A small network was trained on made-up records. Each row is its average activation on records with the value named, seen along a few directions.
Values that are neighbours, or in one group, have similar rows; names and order tell nothing.
(in the rows, 128 means zero)

Other fields shift rows strongly along two fixed directions, in all tables alike. That doesn't count.

Values of Pip:
d2: [137 154 129 105 123 152 116 108 114  85  81  92 145 110  91 135 111 136
  62 125 127 127 132 151]
d13: [137 125 146 117 125 145 127 129 142 108 113 133 128 128 140 131 112 117
 117 124 124 122 128 129]
d14: [136 124 127  93 123 162 102  97 173 118 108 115 162 115 116 132  74  97
  77 119 140 112 143 113]
d12: [111 108 121  97 129 146 113  97 148 113 112 114 174 117 100 128  92 107
  84 122 145 116 119  98]
d6: [130 114  85 165 111 117 101 125 164 208 161 119 135 119 106 115  95 101
 164 130 160 139 156  90]
d8: [128 124  93 143 117 126 103 117 150 166 147 101 155 121  97 126  91 113
 133 129 154 127 141 106]
d10: [116 110 132 139 136 105 153 151 114 139 146 154 109 143 162 134 158 134
 176 127 122 135 109 121]
d11: [157 105 120 145 117 129 120 151 169 179 148 128 125 141 145 134  83  92
 158 117 138 137 163  98]
d3: [154 135 109 149 109 128 104 132 160 150 125 111 139 118 105 132  81 115
 134 126 136 135 159 121]
d15: [107 131 160  88 147 136 154 115  85  59 103 142 131 129 127 119 170 159
  87 136 114 110  82 146]
d9: [150 149 142 167 128 101 155 166  98 142 139 134  71 146 158 140 172 145
 183 135 112 151 141 159]
d5: [100 155 143 117 143 122 152 125  70  81 124 138 111 126 136 123 202 171
 115 142 103 123  94 170]
d1: [102 151 148 124 141 123 143 125  65  80 124 131 117 129 117 113 194 178
 103 137 102 127  96 166]
d4: [122 101 129 173 139  78 154 176 127 185 185 184  77 158 192 132 174 137
 235 128 119 146 127 119]
d7: [133 134 137  97 132 150 122 107 142 106 105 125 140 120 129 125 109 118
  89 123 124 113 129 131]
Pip is arranged as 4 separate groups.
- List the group mates of d2, in the order listed. => d3, d9
- List the group mates of d8, in the order listed. => d6, d5, d1
- List the group mates of d15, in the order listed. => d12, d10, d4

Values of Sav:
m2: [138 112 141 170 134  83 160 185 117 143 166 177  95 150 166 135 158 150
 210 125  94 143 129 129]
m14: [130 111 155  95 126 155 161 151 102  98 120 130 116 151 156 129 149 127
 118 140 140 113  89 131]
m5: [181 125 123 172 121 104 121 166 173 197 159 146  88 140 167 142 100 110
 195 123 122 144 189 122]
m16: [118 108 104  98 125 158  90  86 179 113 108 107 198  94  64 116  47 100
  60 105 136 120 135  78]
m1: [120 131 131 153 133  80 142 138 127 140 153 145 108 131 142 133 163 148
 194 124 110 148 122 128]
m13: [144 154 116 131 106 145  90 101 147 113 103  94 162  97  74 135  78 130
  80 112 135 137 149 136]
m17: [158  95 126 110 117 150  98 107 208 134 105 124 175 117 109 143  17  71
 105 105 154 118 161  79]
m7: [130  94 130 131 127 128 121 130 174 164 134 153 127 135 164 138  93  89
 159 111 138 130 143  92]
m12: [140 134 116  97 116 175 115 112 142 120 110  72 159 116  90 127  78  97
  58 137 157 112 136 120]
m4: [133 138  99 152 116 140 125 144  97 143 123  89 122 124  87 127 129 125
 115 146 154 136 137 134]
m8: [103 155 119 116 123 161  94  75 116 112 106  93 157  98  90 104 123 126
  62 130 137 112 118 141]
m9: [120 142 118  74 132 154 126  82  89  59  65  67 188 112  48 126 108 140
  28 135 156 108  87 132]
m3: [ 96 138 125 111 139 124 122  81 125 114 121 117 146 109  97 116 137 136
 105 126 134 120 101 119]
m20: [ 81 133 169  99 158 123 169 128  58  54 131 170 108 137 154 116 228 183
 107 135  87 121  73 163]
m15: [114 150 135 140 146 120 141 143 101 153 153 155  71 147 199 119 200 141
 166 147 105 126 134 173]
m11: [122  81  95 153 123 122  98 130 203 225 167 159 129 126 167 134  82  67
 193 122 162 132 159  74]
m6: [132 149 150 107 134 136 137 125 114 108 114 135  98 134 160 128 158 138
 109 130 106 119 140 163]
m10: [152 135 122 171 121  79 141 155 137 143 148 145 113 137 135 149 133 146
 205 128 114 150 143 128]
m18: [146  86 102 175 119  96 142 194 129 203 184 142 111 173 156 131 128 123
 211 130 148 140 134  99]
m19: [102 189 185 106 143 129 167 125  21  25  89 137  88 130 137 112 252 212
  80 147  71 129  80 220]
A value of Sav combines one of 5 hidden first parts with one of 4 second parts; all combinations occur once.
- Changing only the second part turns m11 into m14. m15 has the same second part as m11; what does that change turn m15 into? => m12
- Changing only the second part turns m17 into m7. m2 has the same second part as m17; what does that change turn m2 into? => m16
- Changing only the second part turns m18 into m20. m4 has the same second part as m18; what does that change turn m4 into? => m8

Values of Puba:
g14: [145 120 144 114 132 136 127 128 154 128 113 150 111 131 154 135 119 110
 127 125 129 126 146 125]
g2: [161 145  99 140 101 145  99 120 165 168 121  89 132 115 105 132  82  97
 122 131 151 136 174 120]
g1: [119  93 117 136 130 116 131 135 148 164 153 148 136 139 147 124 114 109
 170 125 144 123 117  91]
g6: [156 113 120 128 118 148 110 127 188 155 143 131 155 121 128 137  58  85
 125 112 130 124 167  97]
g5: [ 87 129 171  79 147 142 171 129  58  39 109 151 125 135 148 120 210 172
  85 132  91 117  63 157]
g3: [144 122 150 135 137 124 143 151 141 142 137 151  94 147 183 141 129 114
 165 119 119 129 135 135]
g9: [116 125  89 142 114 126  97 115 144 157 134 112 151 114  98 120 108 124
 131 132 149 129 134 112]
g15: [109 143 125 138 134 110 135 121  87 107 131 121 127 117  96 129 161 166
 123 127 128 140 104 144]
g11: [148 134 162 122 136 102 163 157 118 117 133 161  88 161 188 134 177 147
 170 136  97 129 130 152]
g4: [113 136 108 147 122 119 113 103 128 147 125 102 144 111  92 124 116 120
 129 129 147 137 127 117]
g8: [156 148 116 145 123 127 126 150 116 139 120 111 100 130 123 135 129 137
 130 135 128 138 155 152]
g12: [112 134 104 158 133 105 119 127 115 161 158 126 123 124 109 114 144 146
 149 132 131 135 130 129]
g10: [ 92 127 159  74 152 138 155 106  87  51  96 132 137 130 130 121 170 154
  79 135 117 107  70 142]
g13: [148 156 123  96 105 185  81  85 140  74  66  65 190  93  44 121  53 120
   9 121 138 114 145 139]
g7: [114  96 130 164 136  98 149 165 132 172 181 170 105 151 176 131 152 119
 207 129 123 137 123 108]
Puba is arranged as 4 separate groups.
- List the group mates of g2, in the order listed. => g8, g13
- List the group mates of g4, in the order listed. => g9, g15, g12
- List the group mates of g10, in the order listed. => g1, g5, g7

Values of Gilib:
t14: [135 142 137 159 131 108 137 150 109 143 147 151  91 138 156 126 167 147
 167 129 108 141 139 153]
t2: [114 115 120 136 129 121 123 123 139 141 142 138 138 122 127 125 120 122
 143 121 133 130 120 110]
t18: [146 125 121 141 117 138 127 149 131 142 134 116 124 131 122 131 112 120
 132 131 135 130 141 123]
t16: [134 128 103 144 118 117 106 113 155 153 131 108 152 115  90 128  87 116
 133 122 141 136 149 106]
t15: [146 121 132 134 127 128 143 150 128 140 130 128 110 141 143 138 123 114
 146 134 136 131 138 127]
t19: [108 168 180  82 147 147 159 113  57  35  83 129 104 133 149 121 209 173
  68 143  94 109  84 195]
t10: [120 123  82 133 116 141  88  98 165 171 133  93 164 105  84 123  77  94
 107 127 163 127 151  97]
t12: [114 121 144 125 139 124 141 138 121 134 144 153 104 143 167 124 160 131
 150 128 114 125 119 134]
t5: [131 130 118 110 117 146 121 115 122 111 113  89 160 124  88 128 102 126
  87 132 148 121 119 122]
t8: [155 120 109 182 116  98 120 162 157 196 164 144 104 136 143 134 111 117
 201 120 128 154 168 114]
t13: [125 115 119  93 126 158  97  88 178 119 110 113 179 107  98 124  61  95
  72 115 142 111 137  97]
t20: [124 108 128 121 126 128 136 136 118 124 127 131 138 138 125 131 126 129
 130 128 141 124 110 116]
t3: [129 121 134  99 131 142 118 107 153  99 110 127 159 116 114 131  96 118
  92 118 123 119 129 113]
t7: [126 154 157  97 136 141 137 110 103  70  95 123 123 125 130 127 153 149
  86 133 114 117 110 164]
t9: [131 155 164 103 138 128 153 128  92  64  98 135 109 132 142 136 173 163
 105 131  99 126 106 168]
t17: [118 126 141 141 137 102 149 144 106 113 138 152 113 134 143 130 165 151
 162 129 109 136 109 135]
t6: [143 100 129 150 135 107 147 171 134 170 160 159  96 157 178 135 136 118
 191 128 128 133 139 115]
t11: [118 143 117 111 127 140 114  94 122 106 109 101 157 107  85 121 115 133
  84 128 134 120 120 128]
t1: [114 113 122 167 132  96 146 158 119 180 172 162  88 144 168 125 173 133
 205 134 129 144 122 119]
t4: [129 133 105 131 117 150  98 113 149 149 122 108 146 113 108 122  95 108
 101 128 141 126 150 122]
A value of Gilib combines one of 5 hidden first parts with one of 4 second parts; all combinations occur once.
- Changing only the second part turns t11 into t10. t14 has the same second part as t11; what does that change turn t14 into? => t4
- Changing only the second part turns t7 into t9. t13 has the same second part as t7; what does that change turn t13 into? => t3
- Changing only the second part turns t16 into t5. t8 has the same second part as t16; what does that change turn t8 into? => t18
